Each row below holds a small network's activations on one input, seen along a few directions.
Each table varies a few parts of the input and shows all the possible inputs, shuffled.
Descriptions start from the smaller parts, as in this example, which fits no table here: one of 8 places around a ring, together with either a single point or one of 11 places around a ring or (one of 3 separate values, together with one of 6 places along a line).
Shared parts are said once, and a part with two or three values counts as separate values.
In the rows, zero is written as 128.

Other details of the inputs shift rows strongly along two fixed directions, in all tables alike. That doesn't count.

A family of inputs:
R1: [132 104 110 134 139 159 112 112 120 121 112 152 136]
R2: [125  99 121 152  58  60  98 198 152 134 155  86  84]
R3: [155 152 120 127 131 131  97  81  86  93 100 153 163]
R4: [122 126 136 124 126 140 156 114 132  80 122 152 144]
R5: [140 118 111 145 145 131 134 106 126  67 115 168 186]
R6: [129 109 130 111 132 139 106  92 119 109 133 149 131]
R7: [122 149 139 116 166 150 163 145 145 164 140 120 100]
R8: [138 103 114 107 121 128 105  81  92  94 123 155 169]
R9: [130 153 145 118 158 163 167 147 147 165 144 109  99]
R10: [134 147 125 124 127 123  98  87  91 100  95 155 179]
R11: [124 116 133 109 118 166 134 125 138 143 135 148 100]
R12: [152 118  93 183  52  18  48 141 108  85  90 106 168]
R13: [130  76 123 164  74  50 117 203 149 145 158  69 105]
R14: [111 154 157 105 135 145 161 135 134 163 133 130  96]
R15: [110 149 145 114 155 155 161 140 147 164 136 114 121]
R16: [120  93 117 166  86  71 107 204 152 141 153  79  90]
R17: [109 148 146 110 161 153 170 149 153 171 135 113 100]
R18: [109 149 140 120 152 157 168 137 152 170 144 112 112]
R19: [127 154 147 112 138 138 149 127 125 150 136 136  98]
R20: [130  99 119 128 160 144 104  91 112 102 122 148 150]
R21: [144 150 115 127 126 132 102  75  94  98 100 149 167]
R22: [123 151 130 120 155 162 161 126 142 156 137 114 121]
Each input here is: one of 2 separate values, together with either a single point or one of 4 places along a line or one of 6 places around a ring.
Question: Changing only the choice among 2 separate values turns R2 into R16. The same change can be made to R4. Which row results?
Answer: R5

A family of inputs:
R23: [101 117 148 107 133 150 161 158 157 172 156 122  78]
R24: [127 153 153 116 144 139 157 148 140 186 147 101  85]
R25: [127 154 143 123 128 114 139 120 116 136 121 125 139]
R26: [137 168 116 154 125 103 111 135 129 125  92 112 151]
R27: [136 105 111 141 120 108 116 140 130 103 118 141 137]
R28: [133 105 114 147 120 113 111 129 135 110 127 121 151]
R29: [133 104 119 135 109 107 104 128 122 116 118 140 131]
R30: [130 104 116 142 122 107 108 132 137 106 117 136 137]
R31: [137 102 111 140 115 113 121 137 130 103 119 129 145]
R32: [124 156 151 121 156 141 163 154 154 178 147  94  89]
R33: [140 179 129  74 216 224 141  16  79 114 101 193 170]
R34: [123 140 135  71 184 235 155  34  99 108 119 198 156]
R35: [123 115 121 136 136 135 128 121 136 119 138 131 135]
R36: [119 182 144  79 217 217 165  26  88 107 102 192 189]
R37: [125 106 108 136 114 110 101 127 120 118 130 125 141]
R38: [114 128 152 112 119 154 166 149 156 162 173 117  75]
R39: [138 112 125 132 103 111 101 129 120 101 127 138 125]
R40: [129 105 118 146 122 109 108 128 127 101 127 127 135]
R41: [127 105 118 132 116 110  96 133 118 112 124 132 133]
R42: [133 181 130 131 124 130 133 124 130 142 106 122 128]
R43: [114 126 157 112 120 152 162 149 150 154 168 120  69]
R44: [136 110 119 131 102 108 105 127 127 105 121 142 126]
R45: [112 122 143 123 136 153 178 163 159 161 170 114  86]
R46: [127 113 135 123 124 135 119 125 119 125 134 141 118]
R47: [134 107 116 141 108 111 104 123 117 117 131 129 137]
R48: [140 165 119 148 113 102 108 130 116 136  93 118 145]
R49: [143 169 112 154 124 104 118 142 123 125  93 116 151]
R50: [124 104 115 135 115 109 100 128 116 111 127 127 132]
R51: [133 105 122 139 108 110 103 124 113 111 128 131 129]
R52: [137 107 117 142 120 111 111 141 123  99 125 137 136]
R53: [139 106 110 145 118 114 119 137 128 107 127 125 151]
R54: [119 111 122 121 129 140 124 124 127 135 138 127 137]
R55: [110 116 156 110 122 156 170 152 155 174 159 114  80]
R56: [141 138 114 134 132  98  98 129 113 133 111 109 141]
R57: [126 145 127 131 118  88 115 128 114 121 112 116 154]
R58: [137 105 118 139 106 113 106 125 119 119 128 126 143]
R59: [145 150 123 131 154 126 131 129 121 135 118 117 133]
R60: [100 115 150 105 130 157 169 157 159 175 160 110  83]
R61: [117 126 153 111 117 157 166 149 157 163 170 114  83]
R62: [137 153 131 132 107  89 120 122 119 112 114 121 147]
R63: [107 121 159 118 141 156 167 161 164 160 165 119  75]
R64: [135 106 114 145 120 110 116 136 120  98 128 130 135]
R65: [132 165 114 144 119 102 105 134 118 135  93 113 148]
R66: [130 157 136 128 138 115 149 130 123 123 120 124 147]
R67: [130 100 116 142 117 112 113 129 136 106 118 124 145]
Question: Changing only one part turns R50 into R40. The same change can be made to R65. Which row results?
Answer: R26
Question: Changing only one part turns R52 into R46. The same change can be made to R59. Which row results?
Answer: R24
Question: What is each input in this table made of?
Answer: one of 5 places along a line, together with either one of 3 separate values or one of 6 places around a ring
Question: Which other rows does R23 become when the place on the ring of 6 takes its other values? List them by row number.
Answer: R37, R41, R50, R54, R60
Question: Which other rows does R59 become when the choice among 3 separate values takes its other values? List them by row number.
Answer: R49, R66
